Each row below is a small network's average activation on inputs in which a field has the value named, seen along a few directions.
Values that are neighbours, or in one group, have similar rows; names and order tell nothing.
Random noise pushes rows far along 4 fixed directions. That doesn't count. These rows show it; they differ only by the noise:
[  98 -153 -343   59  364    5  120  -54  115 -103 -293  -78   81  185
  258]
[  11 -307 -343 -285  193 -114  206 -153 -112 -145   52 -129 -293  -22
 -291]
[ 289  309  401   24 -130   -1   -6  113  267 -514 -350  193  305  -92
  389]
[ 180 -137   -6 -415 -115 -176  169 -119  -15 -383   -3   70 -241 -222
 -333]
[ 343 -209 -328 -215  411  -91  272 -388  444 -494 -254  139  -90  -92
   74]
[  73 -195 -271 -231  558  -19  335 -460  282 -539  193  -85 -315 -144
 -132]


Values of W:
w15: [-147   46   36  -28  225  109  202 -203 -143 -351  246 -166 -183 -228
 -129]
w13: [ 129  309  755  151 -283  159 -183  213   73   54   82  -11  214  -82
  381]
w9: [-171  191   41  305  449  106   -6 -298  250  116  569 -219 -267 -109
 -106]
w5: [-134  -44 -166  115  235  -43  108 -328  163 -199  359   46 -131   -9
   35]
w11: [-266 -122  184 -430 -602  -25 -103   95 -414  215  427  142 -262 -204
 -727]
w8: [ 108  418  866 -174 -579 -203   16   49   -2 -338  134  194  325 -269
  124]
w7: [-181 -212  169 -108  -78   47 -104   21 -271  135  190   24    3  -27
  -68]
w14: [  18  345  245   -5 -343  234 -179  172  295 -162 -310  202  202 -187
  128]
w3: [ 123 -116 -118  162  -96   71 -280  256   67  674 -373   47  205  194
  224]
w2: [-224  448  505  407  -28   58 -158  129 -148   -5  589 -158   -6  -53
   95]
w1: [-285   76 -235  179   98   79  -33  193 -147  249  -20 -128 -114  195
 -324]
w10: [ -70 -264  -77 -194  -20  130   36  116  -19   59 -157 -132   30  135
  -63]
w6: [ 196   91 -407  322   57  -33    8  152  145  165 -674  122  339  277
  424]
w4: [ -56 -220 -356 -185 -128 -234  -56 -267   24  167  119  242 -249   35
 -489]
w12: [-142  149  104  335  347  119   -9    8 -248  192  525 -334  -34   48
  269]
A value of W combines one of 5 hidden first parts with one of 3 second parts; all combinations occur once.
Changing only the second part turns w13 into w7. w3 has the same second part as w13; what does that change turn w3 into?
> w11
Changing only the second part turns w12 into w8. w9 has the same second part as w12; what does that change turn w9 into?
> w4

Values of E:
e11: [ 178  210  183 -262  277  -23 -267  -58  184   49  119   41 -338 -276
 -293]
e10: [ 132  388  189  -13 -287   20 -134 -415  688 -425   48  518   19   75
   23]
e3: [ 352 -498  -44 -438  403 -232  520 -518   16 -341  680 -147 -393 -204
 -482]
e1: [ -44  547  467  515  -92  -63  -61   37  298 -113  123   53  248  -86
   -3]
e5: [-128 -192 -197 -160   98 -116   55   91 -547  245 -346 -147  105  382
  308]
e13: [ 340 -367 -115 -536 -955 -271  102  -64  -82  158 -430  776   65 -260
  -83]
e9: [-496 -513 -361 -429  372  226  121 -220  -87  -27  174 -394 -313 -337
  -47]
e6: [  18  -17  541  -75  194  421  -18 -252  153  -65  306 -143 -131 -248
  -55]
e15: [-148  419   89  371 -168  112  -55  429 -265 -409 -256 -135  483  274
  557]
e7: [ 355  610  608  226 -745 -348 -590  529  108  158 -165  562  387  -58
  241]
e2: [ 334  652  655   -3 -220 -261  -61   46 -276 -555  287   18   70 -396
  164]
e4: [ 181  152  309  245  110    2  -66 -183  543 -166  371  254  553 -173
  509]
e12: [ 293    7  -61 -101  149  325 -128 -274  787 -615 -720  325  111   -5
  213]
e14: [-195   22  102  345 -210  210   22  615  -90  358 -577 -137   -2  131
 -177]
e8: [ 235 -145 -374  -41  -20 -163  459   10  180 -253 -376   29  -97   25
 -191]
A value of E combines one of 5 hidden first parts with one of 3 second parts; all combinations occur once.
Changing only the second part turns e10 into e15. e7 has the same second part as e10; what does that change turn e7 into?
> e2
Changing only the second part turns e13 into e9. e4 has the same second part as e13; what does that change turn e4 into?
> e6

Values of T:
t2: [ 144 -189   20 -364 -222 -228   62 -419 -137   26  460  274 -485 -416
 -606]
t4: [-321 -158 -239  -17  473  -54   81 -350  -87   35  870 -281 -367   66
 -344]
t3: [ -42  171  -97   79 -438 -118 -267  555 -338  416 -668   63  178  250
   71]
t5: [ 206 -480 -469 -158 -387 -110 -291  198  168  700 -619  345  298  257
   70]
t7: [  12  152  -76  181 -507  -30 -121  417 -164   48 -478   59  309  256
  121]
t8: [ -44  -88 -202  180  576  109  221  -49    1  -87   76 -368  110   52
  616]
t9: [ -34 -373 -389 -212   86   -8  151 -189  -50  348  262 -218 -530 -189
 -752]
t1: [-625  298  175  541  275  233   33  240 -285  183  178 -372  167  288
  198]
t6: [  41   86  398   57  -17  187 -148  370 -389  -89 -227 -169  308  268
  413]
The values of T form 3 separate groups.
Which other values are in the same group as t7? Give them in the order they are listed.
> t3, t1
Which other values are in the same group as t8? Give them in the order they are listed.
> t6
